Look-ups in named tables: a row name and a column name give one cell, copied from the table.

sameke.tsv
	vafifez	vefeme	nogaz	tud	sim	bive
dol	4958	4593	3494	7719	6629	8439
voporiz	1983	5038	6287	3371	1614	5037
zofugon	3295	4712	7343	4348	7786	6131

What is the sim of dol in sameke?
6629
What is the tud of voporiz in sameke?
3371
What is the bive of voporiz in sameke?
5037
What is the nogaz of voporiz in sameke?
6287
What is the nogaz of dol in sameke?
3494
What is the vefeme of zofugon in sameke?
4712
What is the bive of dol in sameke?
8439
What is the vefeme of voporiz in sameke?
5038
What is the vafifez of voporiz in sameke?
1983
What is the vefeme of dol in sameke?
4593
What is the tud of dol in sameke?
7719
What is the sim of voporiz in sameke?
1614
What is the bive of zofugon in sameke?
6131
Which row has the largest vefeme? voporiz

lur =
|  | zuz | lugavel | dig | bazatu | kidevo | kuf | nomimo | mevofet |
|---|---|---|---|---|---|---|---|---|
| von | 7619 | -10808 | 18641 | 32403 | 19664 | 20483 | -9805 | 53622 |
| lag | 7313 | -3240 | -11138 | 5698 | -2982 | 29889 | 19090 | 17391 |
| keb | -16140 | 53274 | -49570 | -2756 | -38962 | -45269 | 76388 | -18521 |
| tivoro | 60009 | -30487 | 43696 | 974 | 53934 | 6154 | 8852 | -50188 |
| gudev | 9070 | 25119 | -38227 | 59961 | 34982 | 22600 | 10188 | 3467 |
| bizavap | 19356 | -15925 | 31129 | -19658 | 63693 | 53892 | -31042 | 14463 |
| beb | 39682 | -38649 | 34601 | -2416 | 81099 | 34042 | -50766 | 15455 |
| zasag | 8369 | 11678 | 49234 | -30002 | 44036 | -31282 | -14186 | -21316 |
| riza | 64932 | 5492 | -4299 | 39287 | 46478 | -10363 | 41135 | -30764 |
| fomi | -22706 | 12578 | -4812 | -20789 | -23271 | 7064 | 2964 | 32407 |
| gumiz | 38779 | -20410 | 19235 | 59719 | 64441 | 59137 | 1264 | 4560 |
| lugim | -1999 | 25892 | -47651 | 37650 | -3257 | -16142 | 13460 | 11197 |

What is the lugavel of fomi in lur? 12578
What is the mevofet of zasag in lur? -21316
What is the dig of lugim in lur? -47651
What is the bazatu of bizavap in lur? -19658
What is the kuf of fomi in lur? 7064
What is the bazatu of beb in lur? -2416
What is the nomimo of lag in lur? 19090
What is the bazatu of lugim in lur? 37650
What is the lugavel of bizavap in lur? -15925
What is the nomimo of riza in lur? 41135

goda:
         birenab   ruka  sitibib  gukapep  segulun    bav    rov  sares  belaso
tetota     67739  30141    33041    40253    28856  75032  38325  42348   35042
ferid      65622  35025    37633    56589    30272  74512  41126  41214   35402
mon        57630  35564    30171    58733    61032  63678  31660  55182   31612
foma       32254  59454    55487    71527    54624  38962  52068  48370   55748
fef        74108  41528    47479    22042    33624  65884  48050  50353   42168
netuf      32939  44258    38520    90108    60613  40443  37362  53265   41623
kete       48284  25901    16465    77030    69015  48583  24952  59942   25133
kozelo     36159  67498    69679    46350    52407  30130  61356  47214   63614
mibivor    44422  63072    48067    44452    66704  53830  43076  53062   60611
bokuper    55163  42663    31355    36298    59070  55264  38937  55351   46502
pugog      52619  52124    35017    42779    71365  50480  38054  58041   48166

kozelo, rov: 61356
kete, belaso: 25133
pugog, belaso: 48166
kete, sitibib: 16465
bokuper, birenab: 55163
tetota, belaso: 35042
fef, birenab: 74108
foma, belaso: 55748
pugog, rov: 38054
bokuper, sares: 55351
mon, bav: 63678
foma, birenab: 32254
fef, sares: 50353
ferid, sitibib: 37633
fef, belaso: 42168
pugog, segulun: 71365
foma, segulun: 54624
mon, segulun: 61032
kete, rov: 24952
Row with the largest birenab: fef

denabar =
	lon	ret	napopo	zun
konatot	0.40	0.45	0.44	0.43
rir	0.39	0.45	0.44	0.41
velomu	0.14	0.42	0.35	0.24
nad	0.34	0.36	0.43	0.47
nesan	0.85	0.79	0.53	0.40
pob	0.62	0.46	0.52	0.57
kufabe	0.56	0.45	0.50	0.53
riso	0.29	0.32	0.43	0.47

napopo of kufabe is 0.50
zun of nesan is 0.40
napopo of konatot is 0.44
napopo of pob is 0.52
ret of nad is 0.36
lon of velomu is 0.14
lon of nesan is 0.85
zun of velomu is 0.24
lon of nad is 0.34
ret of velomu is 0.42
ret of kufabe is 0.45
zun of kufabe is 0.53
ret of pob is 0.46
napopo of velomu is 0.35
napopo of nesan is 0.53
zun of riso is 0.47
zun of pob is 0.57
lon of kufabe is 0.56
napopo of nad is 0.43
lon of rir is 0.39

mose:
|  | pum | nen | gos | gumabi | sut | ved | mev | gid |
|---|---|---|---|---|---|---|---|---|
| rofaro | -0.06 | -0.30 | -0.38 | 0.45 | 0.28 | 0.60 | -0.12 | -0.73 |
| kug | 0.04 | 0.19 | 0.11 | -0.03 | -0.07 | 0.04 | -0.07 | -0.13 |
| kizapal | -0.06 | -0.65 | -0.21 | -0.12 | 0.42 | 0.53 | 0.27 | -0.29 |
| midudab | -0.10 | 0.35 | 0.13 | 0.25 | -0.05 | -0.62 | -0.37 | 0.19 |
| gon | 0.06 | -0.08 | -0.02 | 0.02 | -0.12 | 0.10 | 0.07 | -0.09 |
| tilag | -0.14 | 0.05 | -0.04 | -0.37 | 0.04 | -0.04 | -0.14 | 0.23 |
| viso | -0.16 | -0.48 | -0.02 | -0.33 | 0.11 | 0.23 | 0.07 | -0.13 |
| pidili | -0.08 | 0.17 | -0.06 | -0.15 | 0.00 | -0.09 | -0.15 | 0.14 |

midudab, mev: -0.37
kizapal, pum: -0.06
kug, mev: -0.07
pidili, sut: 0.00
tilag, sut: 0.04
rofaro, gumabi: 0.45
gon, mev: 0.07
gon, gid: -0.09

Table zon
,rizol,losod,mupupo,kagidu
lonagi,164,76,40,133
zam,158,144,176,191
telunan,151,118,67,68
niru,85,215,198,128

What is the rizol of telunan in zon? 151
What is the rizol of lonagi in zon? 164
What is the kagidu of telunan in zon? 68
What is the mupupo of zam in zon? 176
What is the losod of zam in zon? 144
What is the kagidu of zam in zon? 191
What is the mupupo of lonagi in zon? 40
What is the losod of telunan in zon? 118
What is the mupupo of telunan in zon? 67
What is the kagidu of niru in zon? 128
Which row has the largest kagidu? zam

Table mek
	zufimad	rinob	valelop	fur	seri	funa	dov
suk	-38.1	-37.3	-60.5	6.9	51.4	29.1	-21.4
guv	85.0	1.5	45.0	22.1	-34.6	-10.0	53.1
pemoniv	-34.6	-98.4	-50.3	3.5	49.1	-14.8	12.4
tured	29.8	-59.4	48.1	8.6	-12.4	-56.2	83.5
taki	11.4	-58.6	-42.7	34.2	4.3	21.7	-2.1
logosek	82.8	32.1	34.4	40.4	-32.4	22.9	28.2

suk, dov => -21.4
tured, dov => 83.5
pemoniv, zufimad => -34.6
tured, rinob => -59.4
suk, funa => 29.1
taki, zufimad => 11.4
pemoniv, dov => 12.4
guv, seri => -34.6
suk, fur => 6.9
pemoniv, fur => 3.5
logosek, seri => -32.4
suk, valelop => -60.5
pemoniv, funa => -14.8
logosek, zufimad => 82.8

